Each row below holds a small network's activations on one input, seen along a few directions.
In each table, some parts of the input vary, and every possible input appears once, in random order.
Descriptions start from the smaller parts, as in this example, which fits no table here: one of 2 separate values, together with either a single point or one of 11 places around a ring or (one of 5 places around a ring, together with one of 6 places along a line).
Shared parts are said once, and a part with two or three values counts as separate values.
In the rows, 128 means zero.

Table:
x1: [199  46 235 129  76 126  93 117 216  50 202  49 145 132 123  74 121 104
 116 182]
x2: [107 149 129 107 181 114  92 145  86 103 173 150 122 103 102  99 143  78
 171  84]
x3: [137 120 111 103 144 211 168 129 127 130 109 139 177 150 115 186 133 158
  98 172]
x4: [111 159 134 171 101  47  96 107 110 162 121 153  90  93 138 106 119 101
 164 100]
x5: [130 126  99  85 177 192 170 158 152 108 127 118 133 145 124 154 125 152
  77 120]
x6: [105 144 115 143 153  73  96 147 114 134 147 153  72 100 143  74 145 102
 170  83]
x7: [134 141  99 156  97 134 175 114 177 161  78 119 106 141 161 157  99 174
  74 132]
x8: [110 140 144 143  95  69  89 104  59 149 120 133 149 123 111 121 134 104
 182 127]
x9: [112 139 148 117 147 130  89 114  62 125 152 176 165 110  91 134 153  86
 189 131]
x10: [136 122 108 129  88 154 167 117 122 148  78  99 164 165 136 173 111 176
  90 162]
x11: [125 122  86 125 150 159 172 156 183 138 100 120  86 147 164 129 126 174
  77 115]
What do these inputs look like to the network?
> either a single point or (one of 2 separate values, together with one of 5 places around a ring)
Change only the place on the ring of 5 in x3. List by row number the other rows that result.
> x5, x7, x10, x11

Table:
x12: [112 144 115 120 155 142 122 130  94 135 131 164 139 119 114 139 143 115
 152 123]
x13: [131 123 148 142 104 100 117 113 140 136 125 124 118 124 132 121 124 124
 130 128]
x14: [122 149 116 145 120 103 127 123 122 140 121 130 113 117 135 125 115 124
 130 112]
x15: [158 102  85 104 123 241 230 142 210 131  70  85 152 187 155 201 103 222
   9 176]
x16: [134 115 162 119 121 125 109 117 122 116 145 127 147 126 109 128 133 110
 141 139]
x17: [130 119 138 122 126 129 114 129 103 116 141 123 149 131 117 121 137 118
 149 140]
x18: [126 141 129 123 137 129 119 126 104 120 141 133 143 119 113 131 125 110
 141 123]
x19: [109 152 103 142 138 116 130 127 112 155 111 162 109 116 137 132 133 129
 142 113]
x20: [108 143 110 131 136 102 127 135 118 145 114 137 102 125 137 120 129 130
 131  99]
x21: [127 127 125 144 109 104 122 126 122 137 120 120 119 129 140 114 127 132
 139 129]
x22: [112 135 123 108 154 128 119 137 100 125 134 139 132 127 114 127 139 116
 142 109]
x23: [145 111 149 143 112 111 119 128 168 114 146 109 106 122 142  99 123 124
 123 130]
x24: [149 103 162 120 129 135 111 131 149  94 166 111 135 123 119 106 133 109
 134 142]
What do these inputs look like to the network?
> either a single point or (one of 2 separate values, together with one of 6 places along a line)
Change only the choice among 2 separate values in x17. List by row number the other rows that result.
> x21

Table:
x25: [100 153 130 141 145  82  83 124  77 137 144 167 116  99 118 102 140  89
 190  97]
x26: [ 82 179 106 143 150  73  93 121  57 163 123 180 106  97 117 116 139  91
 187  74]
x27: [101 158  50 114 150 176 196 141 118 177  53 148 129 155 144 195 118 189
  75 123]
x28: [ 71 185  88 135 158  71  98 129  32 174 109 192 109  99 117 127 143 100
 192  76]
x29: [130 126  91 120 137 187 181 137 161 140  88 123 135 155 146 170 114 180
  74 144]
x30: [161  93 218 141  94  73  54 111 134  75 205 102 137  99 107  65 132  62
 181 144]
x31: [142 120 102 112 132 179 180 139 167 126 103 108 134 152 141 163 113 172
  67 144]
x32: [111 147 142 133 140  73  82 127  83 123 158 153 114  96 112  95 138  80
 183  97]
x33: [125 136  72 124 134 176 190 142 152 155  75 119 124 157 153 170 115 186
  69 137]
x34: [193  52 188 111  87 185 149 127 223  65 158  44 160 167 133 121 113 156
  66 188]
x35: [132 121 175 136 126  84  71 120 106 108 178 128 130 100 106  83 143  72
 185 125]
x36: [112 152  66 122 142 178 191 133 142 166  67 136 126 154 145 185 114 181
  70 121]
x37: [191  66 177 121  86 178 152 124 216  78 150  58 157 154 135 131 106 155
  67 191]
x38: [174  76 163 117 101 172 159 127 211  96 135  74 144 157 137 136 116 163
  70 177]
x39: [162  94 135 115 118 189 169 134 189 110 124  84 149 156 134 150 118 164
  70 172]
x40: [163  78 229 131  95  79  50 113 142  63 212  88 141 111 105  56 139  63
 180 142]
x41: [144 103 204 137 110  66  60 114 128  93 190 119 124 102 108  69 141  70
 185 130]
x42: [ 62 205  63 143 167  77 111 127  24 185 100 213 101  98 123 131 147 105
 195  64]
x43: [151 101 120 116 116 185 172 136 179 123 107 103 136 154 144 158 119 171
  66 157]
x44: [121 128 160 137 125  79  74 123  96 120 162 147 117  98 115  90 144  79
 182 110]
x45: [ 94 163 111 145 142  70  92 129  67 152 131 163 105 100 124 102 140  95
 186  90]
x46: [ 93 178  25 121 158 181 208 139 110 188  44 169 121 155 151 201 123 194
  78 111]
What do these inputs look like to the network?
> one of 2 separate values, together with one of 11 places along a line
The inputs of x44 and x41 match in every part but the place on the line of 11. If x43 is changed in the same way as x44 into x41, which row does it become?
> x38
Change only the choice among 2 separate values in x33. List by row number the other rows that result.
> x45

Table:
x47: [146 103 156 117 120 135 129 128 156 112 140  95 140 138 121 125 126 131
 112 148]
x48: [117 146 101  98 164 177 151 135  99 129 120 157 155 132 109 169 135 133
 118 126]
x49: [150 112 152 149  91 120 132 111 174 122 130 102 121 134 141 118 115 137
 110 143]
x50: [152 109 142 135 102 122 132 129 159 109 137  88 125 135 139 112 113 135
 108 140]
x51: [110 141  97 111 155 172 146 135 102 140 108 144 150 141 119 159 134 139
 122 124]
x52: [115 150  97 148 116 121 151 118 135 160  88 142 110 135 148 146 116 154
 111 115]
x53: [111 142 101 116 143 136 150 134 116 151  99 134 127 139 126 153 129 147
 112 120]
x54: [149 102 146 127 118 139 133 131 169 106 143 103 124 140 137 111 129 137
 113 142]
x55: [152 107 148 149  98 114 132 126 187 125 131  99 100 124 150 111 114 136
 100 140]
x56: [117 138  98 117 139 152 149 134 103 146 103 148 140 136 128 157 135 147
 121 136]
x57: [151 106 155  99 143 175 130 130 139  89 160 120 167 133 104 141 130 119
 119 156]
x58: [145 102 152 112 133 170 125 129 141 100 149 106 162 141 114 132 130 125
 122 153]
x59: [113 141  92 127 142 141 153 136 129 145 102 142 112 139 143 139 131 154
 114 113]
x60: [111 131 199 142 119  18  16 112  59 103 199 157 113  76  98  49 152  30
 241  87]
x61: [152  98 153 118 116 150 128 129 143 106 143 110 152 136 122 130 132 131
 121 165]
x62: [115 146  93 148 124 115 151 133 148 163  89 140  90 123 157 138 114 155
 103 112]
x63: [ 80 183 132 156 156  25  45 119  26 151 164 191 102  67 102  73 155  43
 248  72]
x64: [116 148  87 134 126 123 152 136 120 148  96 127 114 135 146 141 115 152
 109 112]
The inputs of x54 and x59 match in every part but one. If x61 is changed in the same way as x54 into x59, which row does it become?
> x56
What do these inputs look like to the network?
> one of 2 separate values, together with either a single point or one of 8 places along a line

Table:
x65: [115 141 171 136 153  70  53 120  88 108 191 169 117  77  99  76 150  50
 213  98]
x66: [138 129 142 157  78  81 134 110 174 138 109  90  97 131 150 120  92 141
  94 112]
x67: [142 109 148  89 159 204 145 128 144 105 145 149 168 136  99 168 142 129
 108 158]
x68: [138 104 150  75 146 187 141 129 122 102 135 112 185 154  92 168 136 132
 103 153]
x69: [168  72 160 130  98 157 133 133 186  88 150  71 139 155 144 101 129 149
 106 169]
x70: [113 129 171 141 126  66  47 113  64 113 177 157 133 100 104  73 156  59
 223 110]
x71: [147 134 135 175  73  81 138 107 172 152 107 106  97 116 156 122  97 141
 104 138]
x72: [106 169  72 111 182 185 161 139 101 142 114 171 139 125 117 169 129 135
 118 108]
x73: [110 137 176 122 137  54  51 121  63 106 184 134 129  98  91  75 144  55
 207  92]
x74: [166  78 163 110 108 144 135 142 186  79 154  50 138 155 133 106 115 140
  86 149]
x75: [ 96 157  79 146 149 110 147 140 138 177  87 166  68 117 159 130 132 149
 118  91]
x76: [103 160  73 117 159 179 154 133  78 145  99 158 158 146 123 167 135 147
 133 122]
x77: [141 125 137 177  68  93 133 101 175 148 104 109 101 132 161 114 107 148
 113 132]
x78: [102 164  75  95 168 166 158 139  77 135 104 138 156 143 111 170 122 140
 112 101]
x79: [174  81 158 126 102 145 137 141 182  91 151  70 136 138 139 107 117 142
  96 175]
x80: [171  84 161 122 122 161 139 138 208  81 164  89 121 136 142 105 122 137
  91 155]
x81: [ 95 148  77 151 123 102 144 134 116 179  74 154  88 139 163 126 138 162
 133 104]
x82: [101 157  74 150 128  89 149 140 113 184  78 150  83 123 158 134 129 156
 125 111]
x83: [142 135 139 171  94 100 137 108 197 143 117 124  82 112 159 119 100 135
  98 118]
x84: [108 167  69 114 163 166 160 140  75 148 103 155 155 129 118 174 125 140
 124 128]
x85: [144 106 144  92 140 188 142 130 118 114 133 131 184 138  99 171 136 134
 113 178]
x86: [119 138 169 138 127  56  51 121  60 115 181 153 129  80 100  81 149  53
 216 114]
x87: [138  98 148  96 138 200 138 122 122 111 131 132 187 155 104 165 148 141
 123 172]
x88: [ 93 151  82 131 133  89 145 141 114 169  79 135  84 136 152 131 123 158
 113  85]
What do these inputs look like to the network?
> one of 4 separate values, together with either a single point or one of 5 places around a ring
The inputs of x78 and x72 match in every part but the choice among 4 separate values. If x74 is changed in the same way as x78 into x72, which row does it become?
> x80
List by row number the other rows that have the choice among 4 separate values in common with x69.
> x70, x76, x77, x81, x87
Start at x82 and move only the place on the ring of 5, one step at a time. The first step leads to x84. Which rows follow, in order?
> x85, x79, x71

Table:
x89: [120 152  80 167 102  99 168 129 163 178  69 111  81 132 171 138  97 173
  85 115]
x90: [115 138 147 102 163 116  75 135  43  96 183 151 163 105  83 104 155  66
 202 115]
x91: [ 89 171  99 129 166 118 117 123  73 152 119 187 127 113 115 139 139 112
 170  95]
x92: [152  87 200 119 110 126  79 116 127  88 177 110 164 120 100 105 139  89
 159 160]
x93: [116 152 113 164  96  54 129 119 136 169  96 134  74 112 156 115 112 137
 124 102]
x94: [155 100 164 138 103  99 121 128 183 110 148 103 100 120 142  99 121 127
 112 140]
x95: [105 146 130 175  92  31  90 116 110 167 110 135  76 105 152  88 123 112
 165  95]
x96: [ 96 168  94 119 164 127 133 130  82 159 110 189 122 109 116 156 139 120
 146 105]
x97: [167  93 152 111 121 195 157 128 179  99 138  85 169 149 119 156 113 148
  79 180]
x98: [112 149  91 157 102  87 150 127 151 167  79 117  75 133 167 126 104 159
  95  89]
x99: [124 145  71 166  85 114 183 125 167 178  54 116  84 148 184 148  99 195
  72 121]
x100: [109 125 143  97 159 132  89 136  54 114 155 148 167 122  90 124 157  92
 183 128]
x101: [111 159 134 181  96  15  77 115  99 150 138 138  72  88 145  68 122  86
 184  82]
x102: [158 100 204 125 114 111  66 114 116  71 206 112 160 103  94  86 138  62
 178 147]
x103: [150 107 185 154 102  61  68 124 146  91 190 108  99  96 132  52 131  76
 172 120]
x104: [145  94 181 149  99  76  82 125 157 109 161 105 103 113 138  72 132 103
 153 133]
x105: [155  96 188 118 116 140 102 111 144  83 173 105 167 132 103 116 128 104
 142 156]
x106: [116 129 105  78 170 188 148 147  95 113 124 129 167 151 104 163 138 138
 112 124]
x107: [171  86 142 111 104 209 172 125 183  99 123  90 172 165 132 166 115 170
  66 187]
x108: [100 168  61 122 171 173 171 140 108 168  83 166 129 130 132 179 124 156
 106 118]
x109: [108 156 118 174  98  44 113 112 127 162 104 131  79 116 155  98 112 128
 148  91]
x110: [129 124  84  88 154 215 181 146 110 124  99 128 176 166 122 185 133 173
  88 156]
x111: [ 86 162 111 130 160 104  94 128  56 157 124 190 124 102 113 128 150  96
 187  98]
x112: [159  90 163 101 120 183 139 127 168  88 148  91 163 150 115 144 120 135
  89 155]
x113: [ 92 175 115 136 164  89  81 126  45 140 153 193 120  85 106 108 149  70
 206  85]
x114: [148 104 169 148 104  90 104 120 174 103 156 101 105 124 141  82 121 118
 136 130]
x115: [114 151 101 170  96  75 142 117 146 176  86 124  77 128 162 116 118 149
 117 103]
x116: [124 132  93  88 170 201 166 149 106 124 114 123 173 150 109 175 131 151
 102 149]
x117: [161  92 172 114 114 171 131 117 163  97 155  98 165 144 110 134 134 125
 111 168]
x118: [119 130 114  91 163 176 140 137  90 122 131 136 168 146 100 153 152 128
 134 137]
x119: [105 160  52 121 154 187 187 137 112 168  68 171 133 146 145 189 126 177
  93 125]
x120: [151  97 143 131 109 132 142 136 198 108 131  86 101 141 152 109 113 149
  83 128]
x121: [154  99 153 144 102 121 133 126 193 117 138  93 103 136 148 100 127 139
 105 141]
x122: [159 101 132 141 109 145 159 137 210 119 122  80 107 140 157 121 106 163
  73 153]
x123: [ 95 166  82 124 164 148 145 129  91 166 101 179 125 125 123 157 145 132
 139 106]
x124: [120 131 126  85 164 155 128 139  80 115 141 147 165 130  94 152 146 116
 141 136]
x125: [164  93 123 140  92 159 175 134 213 119 106  86 110 156 170 132 108 185
  60 160]
x126: [ 92 165  73 112 171 160 154 139  96 157  93 172 123 131 127 167 131 142
 116  93]
x127: [113 135 131  95 165 146 111 132  71 108 150 144 170 133  92 134 146 107
 165 125]
x128: [163  92 184 108 114 150 118 118 153  90 164 108 162 128 104 133 128 113
 118 167]
What do these inputs look like to the network?
> one of 5 places around a ring, together with one of 8 places along a line
The inputs of x102 and x105 match in every part but the place on the line of 8. If x113 is changed in the same way as x102 into x105, which row does it become?
> x91
The inputs of x119 and x111 match in every part but the place on the line of 8. If x125 is changed in the same way as x119 into x111, which row does it become?
> x104
Change only the place on the line of 8 in x116. List by row number the other rows that result.
> x90, x100, x106, x110, x118, x124, x127
Change only the place on the ring of 5 in x124. List by row number the other rows that result.
> x93, x94, x96, x128
Change only the place on the ring of 5 in x112. List by row number the other rows that result.
> x98, x106, x120, x126

Table:
x129: [120 137 101 126 145 146 148 137 138 137 114 138 115 133 139 136 128 144
 113 117]
x130: [145 113 145 131 102 132 128 119 132 119 129 104 150 138 125 132 121 133
 123 154]
x131: [123 145 115 138 119 139 143 113 121 153 104 149 138 127 128 160 122 138
 121 137]
x132: [143 108 143 110 135 154 128 136 134 103 147 112 149 136 118 127 133 126
 123 147]
x133: [144 117 150 144 110 119 125 119 167 125 136 123 113 119 137 119 121 126
 118 138]
x134: [144 120 153 138 104 134 125 108 141 126 132 127 146 125 122 140 121 124
 126 153]
x135: [122 145 106 131 147 145 146 131 141 140 118 151 113 120 135 142 124 135
 114 117]
x136: [100 154 147 142 148  51  58 126  68 125 171 163 103  84 110  73 147  59
 213  81]
x137: [140 113 144 125 103 128 129 120 128 120 125  99 151 143 123 134 120 135
 119 145]
x138: [102 150 153 153 127  31  55 119  72 135 161 159  96  84 118  69 144  64
 212  85]
x139: [121 140 113 117 152 161 143 129 122 136 121 156 137 125 120 155 133 132
 121 130]
x140: [142 115 151 116 137 156 125 125 143 109 150 134 145 123 114 135 133 117
 126 146]
x141: [117 139  97 117 146 139 150 143 129 134 111 123 117 139 136 136 123 146
 107 109]
x142: [120 131 108 112 150 162 145 136 119 133 116 143 139 137 124 149 137 141
 120 131]
x143: [144 110 142 137 108 117 129 130 158 119 133 101 117 132 141 111 121 135
 115 138]
x144: [116 133 104 104 151 155 147 141 110 130 114 129 142 143 121 150 132 143
 115 123]
x145: [143 109 146 139 107 120 127 125 163 122 131 110 115 132 141 113 125 135
 117 138]
x146: [140 111 141 130 109 113 129 130 154 119 129  95 117 137 138 113 120 137
 111 130]
x147: [122 136 110 134 117 140 145 119 117 150  99 136 140 140 132 154 125 148
 120 138]
x148: [143 120 144 130 132 140 128 126 162 113 147 128 121 118 129 122 124 120
 118 132]
x149: [143 111 149 133 101 135 127 114 137 123 128 113 148 138 126 134 125 133
 125 154]
x150: [143 113 136 123 130 138 131 138 153 107 144 106 125 131 132 114 124 129
 115 133]
x151: [138 114 135 117 131 134 132 138 149 107 140 101 125 137 130 116 123 131
 111 124]
x152: [119 138 106 125 118 134 147 124 108 147  96 122 143 145 129 154 121 149
 114 130]
x153: [122 138  97 124 145 143 149 142 133 133 115 129 117 133 139 134 125 144
 111 117]
x154: [119 136 103 131 124 118 147 135 134 146 100 118 110 139 144 133 120 151
 107 114]
x155: [123 135 103 137 123 122 147 135 138 145 104 124 109 133 147 131 121 150
 111 122]
x156: [101 149 154 129 152  64  55 124  51 121 174 169 125  88  96  84 155  56
 220  93]
x157: [123 138 106 131 117 137 146 124 112 146 100 127 142 140 131 152 122 147
 118 138]
x158: [102 154 156 148 120  45  55 108  48 136 158 163 126  90 104  89 144  63
 219  99]
x159: [141 112 140 126 129 141 130 133 158 110 143 115 123 131 133 116 128 129
 117 133]
x160: [122 134 107 140 123 125 146 130 143 149 103 133 107 133 147 133 124 150
 112 123]
x161: [138 108 142 103 136 150 128 136 130 103 143 107 150 141 115 129 131 128
 119 138]
x162: [141 106 147 112 135 157 127 131 139 106 146 121 147 136 118 129 136 126
 125 147]
x163: [121 133 104 110 150 159 146 141 114 130 118 134 141 137 124 148 133 141
 118 131]
x164: [123 142 111 144 126 124 144 123 147 152 107 146 105 121 143 139 121 141
 114 122]
What do these inputs look like to the network?
> one of 4 separate values, together with either a single point or (one of 2 separate values, together with one of 4 places along a line)
The inputs of x133 and x148 match in every part but the choice among 4 separate values. If x154 is changed in the same way as x133 into x148, which row does it become?
> x141
Change only the choice among 4 separate values in x142. List by row number the other rows that result.
> x129, x147, x160
List by row number the other rows that have the choice among 4 separate values in common with x134.
> x130, x131, x137, x147, x149, x152, x157, x158
